These are the activations of a small neural network, seen along a few directions. Each row is one input.
Each table varies a few parts of the input and shows all the possible inputs, shuffled.
Descriptions start from the smaller parts, as in this example, which fits no table here: one of 8 places around a ring, together with either a single point or one of 11 places along a line or (one of 2 separate values, together with one of 6 places along a line).
Shared parts are said once, and a part with two or three values counts as separate values.

Rows:
r1: -9	-34	20	18	-6	-5	4	-27	-12	23	10
r2: -25	-36	-17	-6	12	-22	29	-31	-8	11	-1
r3: -23	-36	-19	1	9	-29	23	-33	-7	7	-3
r4: 8	-8	24	42	21	22	-21	8	4	19	-12
r5: 34	7	-33	27	32	37	-14	18	-21	-16	-38
r6: 13	-1	-52	0	37	-1	27	2	-18	-13	-28
r7: 11	7	-48	7	29	-8	23	-6	-16	-10	-35
r8: -17	65	54	-81	-97	-26	-24	33	39	-30	69
r9: -11	-24	20	24	-1	-7	5	-30	8	30	12
r10: -17	58	49	-87	-90	-35	-26	40	51	-32	74
r11: 35	4	-31	27	40	34	-16	18	-10	-14	-41
r12: -23	-26	-30	6	6	-23	26	-27	-13	0	4
r13: 33	4	-29	21	42	42	-10	19	-10	-10	-38
r14: -18	58	53	-90	-86	-26	-21	42	50	-30	77
r15: 5	-14	35	29	19	28	-17	6	-3	25	-16
r16: 10	10	-49	6	22	-4	23	-6	-28	-12	-33
r17: 4	2	27	43	8	27	-18	2	-6	22	-13
r18: -11	-37	24	12	3	-3	9	-27	-1	31	12
Changing only one part turns r1 into r18. The same change can be made to r12. Which row results?
Answer: r2
What is each input in this table made of?
Answer: one of 3 separate values, together with either a single point or one of 5 places around a ring
Which other rows agree with r9 in the choice among 3 separate values? List them by row number.
Answer: r3, r4, r7, r10, r11
Change only the choice among 3 separate values in r13. List by row number the other rows that result.
Answer: r5, r11

Rows:
r19: -30	28	29	-88	-64	-34	12	3	48	-16	57
r20: -45	-11	26	53	19	-2	14	-25	51	43	21
r21: 1	46	-40	-79	-19	-3	20	24	18	-46	7
r22: 39	67	-17	-33	4	37	2	49	15	-41	-29
r23: 10	1	-48	-14	-24	-23	-12	5	-46	-60	1
r24: 22	-18	32	30	37	35	-23	12	-27	28	-46
r25: -54	-29	-28	16	9	-50	39	-59	40	30	31
r26: 54	-33	-32	16	43	21	11	13	-46	8	-45
r27: 20	15	-66	59	75	28	23	-14	6	0	-44
r28: -61	-16	-28	12	17	-48	44	-66	22	39	25
r29: -3	10	-58	59	65	16	26	7	0	-6	-57
r30: 10	60	44	-18	-9	51	-38	56	39	-11	-20
r31: -21	63	65	-41	-38	-1	-18	46	59	-4	36
r32: 5	3	0	74	70	53	-19	-25	29	38	-21
r33: 44	7	-27	31	-7	18	-22	35	-50	-37	-30
r34: -16	-73	20	-35	-26	-45	39	-49	-12	23	31
r35: 7	60	-44	-81	-10	-17	-2	36	25	-47	14
r36: -32	-7	-88	16	45	-13	49	-34	-9	9	-23
r37: -10	7	-2	76	61	34	-21	-11	27	35	-40
r38: -12	51	65	-43	-54	19	-4	23	49	14	34
r39: -12	40	19	-90	-47	-30	8	-2	49	-13	75
r40: 28	-28	36	28	38	52	-14	3	-33	39	-30
r41: 20	-41	-48	-32	25	-24	34	-21	-47	-7	-14
r42: 47	16	-29	31	-7	5	-39	36	-40	-46	-37
r43: -10	-57	11	-34	-11	-50	44	-49	-21	34	34
r44: -35	1	-83	16	47	-26	43	-27	0	-12	-26
r45: 59	-33	-28	14	44	20	16	-12	-48	15	-48
r46: -18	-25	65	21	-61	-14	-44	6	0	5	35
r47: -6	-6	57	22	-52	-11	-35	4	-6	4	39
r48: 23	55	47	-22	-3	64	-35	38	36	-3	-6
r49: 28	10	34	42	-11	43	-61	25	-22	-9	-11
r50: -48	-18	31	48	16	6	19	-46	40	49	19
r51: -11	-37	60	9	-1	-13	7	-6	-7	41	12
r52: -31	-33	19	-21	-66	-52	-5	-16	-21	-21	59
r53: -27	-39	19	-18	-77	-58	-16	-22	-12	-14	43
r54: 4	-32	54	8	-4	3	14	-21	-13	54	15
r55: 29	73	-21	-32	9	24	-14	71	14	-40	-30
r56: 9	-47	-42	-30	20	-18	43	-31	-53	-6	-21
r57: -1	-21	-36	-14	-38	-32	-10	7	-37	-63	0
r58: 24	-11	33	47	-15	37	-74	36	-18	-4	-8
What is each input in this table made of?
Answer: one of 2 separate values, together with one of 4 places along a line, together with one of 5 places around a ring
Changing only the choice among 2 separate values turns r55 into r22. The same change can be made to r53. Which row results?
Answer: r52
Changing only the choice among 2 separate values turns r19 into r39. The same change can be made to r42. Which row results?
Answer: r33
Change only the place on the ring of 5 in r28. List by row number the other rows that result.
Answer: r27, r32, r36, r50
Change only the choice among 2 separate values in r38. List by row number the other rows that result.
Answer: r31

Rows:
r59: 9	-16	-14	20	22	6	6	-8	-28	-2	-30
r60: 18	19	-15	-9	7	5	-8	19	-15	-20	-16
r61: 5	-1	-21	4	13	5	-8	12	-14	-16	-19
r62: -3	-41	-31	28	44	3	31	-32	-24	23	-20
r63: -46	6	40	-79	-87	-72	14	-7	34	-5	87
r64: 12	-16	-22	22	14	5	0	-10	-31	-3	-28
r65: 12	47	-17	-22	-9	3	-6	26	8	-28	-9
r66: -20	-34	-25	44	49	-10	38	-41	4	32	-20
r67: -9	1	56	17	-21	23	-33	-2	11	24	21
r68: 10	30	-5	-33	-10	8	-9	19	16	-23	6
r69: 16	18	-16	-3	4	3	-11	20	-11	-25	-12
r70: -4	-42	-31	29	41	0	22	-36	-23	18	-18
r71: 9	-34	-34	29	28	3	24	-17	-26	13	-22
r72: 8	-36	-36	40	24	-1	20	-21	-24	8	-18
r73: 13	38	-4	-27	-8	5	-4	21	23	-13	11
r74: -24	-38	-27	46	48	-6	32	-39	1	23	-16
r75: 16	6	53	8	-10	12	-26	10	10	17	4
r76: -10	2	65	16	-12	24	-24	-1	14	27	17
r77: 6	51	-18	-32	-9	3	-4	30	13	-24	-9
r78: -52	-1	35	-78	-93	-69	11	-7	31	-10	91
r79: 6	-2	-18	-6	16	7	-5	10	-15	-15	-21
r80: 7	16	19	-12	-18	12	-20	19	16	-9	4
r81: 8	26	21	-17	-13	18	-9	28	18	-3	6
r82: 11	2	44	15	-18	13	-28	11	11	11	10
What is each input in this table made of?
Answer: one of 2 separate values, together with either a single point or one of 11 places along a line
Changing only the choice among 2 separate values turns r78 into r63. The same change can be made to r68. Which row results?
Answer: r73
Change only the place on the line of 11 in r76. List by row number the other rows that result.
Answer: r59, r60, r62, r66, r71, r73, r75, r77, r79, r81

Rows:
r83: 4	3	-22	18	45	24	7	16	16	9	-32
r84: -29	-26	-16	49	33	-4	19	-44	0	21	-13
r85: 31	23	-4	5	1	33	-8	31	-36	-23	-36
r86: 3	-3	62	-39	-53	38	-25	-12	34	18	57
r87: 32	9	-18	3	39	24	-5	13	-14	-12	-19
r88: -10	-2	62	-69	-29	-50	15	11	5	16	16
r89: -18	-45	-22	38	29	-6	21	-18	-4	13	-9
r90: -28	50	72	-1	-60	-22	-36	42	33	0	53
r91: -7	24	-16	30	50	26	3	-11	22	20	-35
r92: 5	12	1	-32	-54	-27	-51	20	23	-48	15
r93: 0	-29	-14	18	-12	2	-7	-1	-57	-2	-17
r94: 12	-37	-23	33	15	-13	24	-33	-22	14	-11
r95: 4	-40	-19	22	23	-6	5	-20	-32	-1	0
r96: 37	10	-25	13	30	16	10	0	-4	10	-32
r97: -37	51	-19	-88	-57	-36	30	6	36	-35	64
What is each input in this table made of?
Answer: either one of 5 separate values or (one of 2 separate values, together with one of 5 places along a line)
Change only the choice among 2 separate values in r93. List by row number the other rows that result.
Answer: r85
